A small network was shown many inputs. Here are its activations along a few directions, one row for each input.
In each table, some parts of the input vary, and every possible input appears once, in random order.
A made-up example of a description, with smaller parts first: ring(5) and (point or ring(11) or (values(3) and line(4))).
Shared parts are said once, and a part with two or three values counts as separate values.
In the rows, zero is written as 128.

Other details of the inputs vary at random and push rows far along two fixed directions, the same in every table; ignore that.
To show where, the next rows are all for the same input, with only those details redrawn:
[ 92  98 169 122 122 176 124 117 145  62 156 126  93 141 176 157]
[135 146 145 140 108 129 108 130 118 140 136 125 117  72  97 127]
[145  83  91  60 149 122 131 130 152 159  92 152 175 177 222 162]

A family of inputs:
R1: [154  59  52  79 177 125 137 165 172 124  55 127 163 201 184 151]
R2: [164  91 100  61 142 118 129 120 157 158 101 162 169 204 216 142]
R3: [ 98 109 156 154 129 158 158 100 128  61 172 120 116 157 189 131]
R4: [129 132 122 148 158 116 110 135 117 112 123  88 107 106  40 115]
R5: [135 146 145 140 108 129 108 130 118 140 136 125 117  72  97 127]
R6: [133 192 149 143 101 117 131  99 125 151 140 127 118 100  89  98]
R7: [194 117  71  99 115  65 114 155 116 212 102 137 197 108 137 117]
R8: [136 133 111 175 126 120 124 177 119  92  87 113 106 100  57  95]
R9: [165 132  64 145 156  67 112 168 116 212  61 141 198 172  93 113]
R10: [ 51  59 159  95 138 191 175  91 147  91 178 131  83 228  83  89]
R11: [134 101  81  71 138 100 157 125 148 155 109 135 192 189 230 143]
R12: [150 185 144 163 118 125 138  84 111 152 142 140 122 105  92  93]
R13: [136 152 131 151 104  99 131 145 100 137 164 116 115  76 105 126]
R14: [127 144 126 183 128 103 123 172 115  95 108 129 122 114  57 104]
R15: [122 170 136 138 119 117 128 131 108 149 143 127 107  71 104 139]
R16: [128 178 136 161 129 132 137  99 106 151 136 132 131  78 105 112]
R17: [170 131  65 122 175  79 119 150 106 217  67 118 196 172  80 120]
R18: [ 99 128 171 122 125 160 145 106 141  69 172 138  74 169 177 151]
R19: [ 69 136 161 120 126 170 147 100 147  73 152 122 104 145 182 150]
Question: What is each input in this table made of?
Answer: point or ring(6) or (values(3) and line(4))
Question: List by row number the other inputs of the same sort as R4.
Answer: R1, R8, R9, R14, R17

A family of inputs:
R20: [152  82  83  67 160 103 133 133 148 192  90 159 187 215 212 152]
R21: [130 121 140 133  92 136 126 140 132 119 141 125 124  85 124 122]
R22: [116 152 137 165 138 126 111 126 115 115 126 115 136 106 123 139]
R23: [100  79 119 116 150 146 144 136 154  77 133 122 117 194 137 132]
R24: [145 128 118  96 130 106 116 127 120 183 112 126 148 128 111 133]
R25: [134 163 152 142 121 133 123 115 136 118 125 130 112 117 118 118]
R26: [141 153  97 111 127 107 143 111 129 179 112 141 142 115 133 118]
R27: [146 144 101 113 127 112 144 102 129 180 113 135 150 112 134 111]
R28: [125 129 136 132  93 131 123 148 132 118 139 129 117  88 124 127]
R29: [140 131 112  92 124 104 123 131 116 182 120 129 148 130 112 128]
R30: [116 130 124 151 135 129 134 152 118 107 112 122 110 137  86 108]
R31: [122  89 135 111 140 151 111 130 144  79 127 130 112 138 185 158]
R32: [117 121 149 117 141 167 125 104 156  81 123 137 118 172 187 141]
R33: [147 105  89 121 144 103 134 140 134 158 106 121 159 143  84 104]
R34: [132 125 133 131 112 118 120 140 121 110 146 125 109  89 124 125]
R35: [115  96 150 124 122 153 149 107 139  84 150 146 127 177 179 129]
R36: [129 161 143 138 110 130 134 113 132 117 140 132 115 118 122 105]
R37: [126 129 150 151 124 143 103 123 122 134 145 129 116 125 107 125]
R38: [132 128 140 137 105 145 101 144 135 118 122 127 118  83 121 138]
R39: [119 110 138 132 143 145 135 130 137  83 136 116 117 166 187 164]
R40: [140 137 133 156 118 127 137 128 113 117 151 109 126 108 126 125]
R41: [114 159 136 134 121 135 137 109 129 131 135 131 103 107 117 127]
R42: [136 127 141 135 122 120 108 140 125 110 132 122 106  87 121 136]
R43: [121 117 128 145 143 129 121 144 136 110 119 111 111 137  69 122]
R44: [117 129 145 146 109 128 126 126 118 135 164 131 113 130 110 112]
R45: [103 116 139 114 146 171 132  96 152  95 124 134 109 158 183 154]
R46: [117 134 149 145 114 129 121 131 118 135 158 132 110 130 107 120]
R47: [117 120 150 123 108 136 126 109 116 132 159 112 120 116 102 114]
R48: [134 152 146 140 110 135 135 105 132 119 141 126 123 115 123  99]
R49: [106  79 123 120 161 160 123 134 156  77 114 118 118 190 135 144]
R50: [161 141 118 125 129 101 126 130 123 167 104 154 155 132 122 126]
R51: [118 140 144 124 139 156 119 113 124 132 136 122 116  96 104 138]
R52: [134 151  98 135 135  86 135 136 112 162 116 128 169 121 137 127]
R53: [ 94 118 141 138 150 137 135 124 135  81 131 120 131 165 187 162]
R54: [115 114 132 128 137 143 141 134 134  82 144 119 117 168 188 160]
R55: [140 126 109  94 119 102 127 125 116 183 127 128 151 129 114 120]
R56: [132 130 135 130 116 118 114 144 122 110 140 125 106  90 122 132]
R57: [141 140 112  97 147 117 132 124 125 183 110 133 148 109 118 138]
R58: [120 117 124 155 130 133 141 138 118 109 120 117 121 132  89  95]
R59: [148 126 114  98 133 118 104 123 119 181 108 126 153 124 111 133]
R60: [129 166 146 138 115 131 129 118 132 117 134 133 112 119 119 113]
R61: [129 142 146 148 107 126 135 122 118 117 149 145 119 125 112 113]
R62: [109 158 135 158 129 113 128 134 112 116 138 117 130 113 123 134]
R63: [141  98  70  85 162  92 154 127 135 166  93 141 209 189 224 147]
R64: [151 119 112 123 119 104 128 124 119 187 135 136 161 135 123 105]
R65: [123 108 134 134 146 156 124 126 137  82 132 117 121 162 187 164]
R66: [125 133 139 131  97 131 117 151 133 118 133 129 113  89 122 134]
R67: [164 138 115 127 132 113 114 125 123 166 100 154 159 129 122 125]
R68: [146 125  95 131 150 106 130 154 122 155  75 129 146 143  97 112]
R69: [129 147 149 146 112 127 131 127 119 117 142 146 117 125 110 121]
R70: [109 141 139 120 126 141 140 115 121 132 154 125 112 100 108 125]
R71: [142 124  87 129 140 102 141 153 119 154  91 132 149 144 100 101]
R72: [119 156 142 139 127 138 131 106 132 131 127 128 103 105 116 132]
R73: [138 117 136 133 112 123 123 132 121 111 147 121 117  86 124 120]
R74: [134 145 129 154 117 122 134 136 113 116 149 113 119 112 125 130]
R75: [109 146 143 119 130 142 136 120 121 132 148 125 109 101 105 133]
R76: [ 95  96 144  98 141 167 154 100 141  99 156 126 120 153 174 141]
R77: [155 127 109 110 113 107 113 154 137 166  97 137 150  97 135 139]
R78: [117 120 122 141 138 126 126 148 133 110 127 115 111 140  70 117]
R79: [124 125 125 156 142 143 118 144 121 107  99 118 115 131  86 113]
Question: What is each input in this table made of?
Answer: line(5) and (values(2) or line(4) or ring(6))
Question: The inputs of R25 and R32 match in every part but the line(5) part. If R20 is changed in the same way as R25 into R32, which row does it become?
Answer: R37
Question: A walk changes only the line(5) part. It starts at R51 and steps to R57. List the rest of the walk in order.
Answer: R75, R70, R76
Question: List by row number the other rows that have the line(5) part in common with R64.
Answer: R21, R27, R33, R35, R40, R47, R48, R58, R63, R73, R76
Question: Change only the ring(6) part in R61. List by row number the other rows that result.
Answer: R26, R36, R44, R55, R70
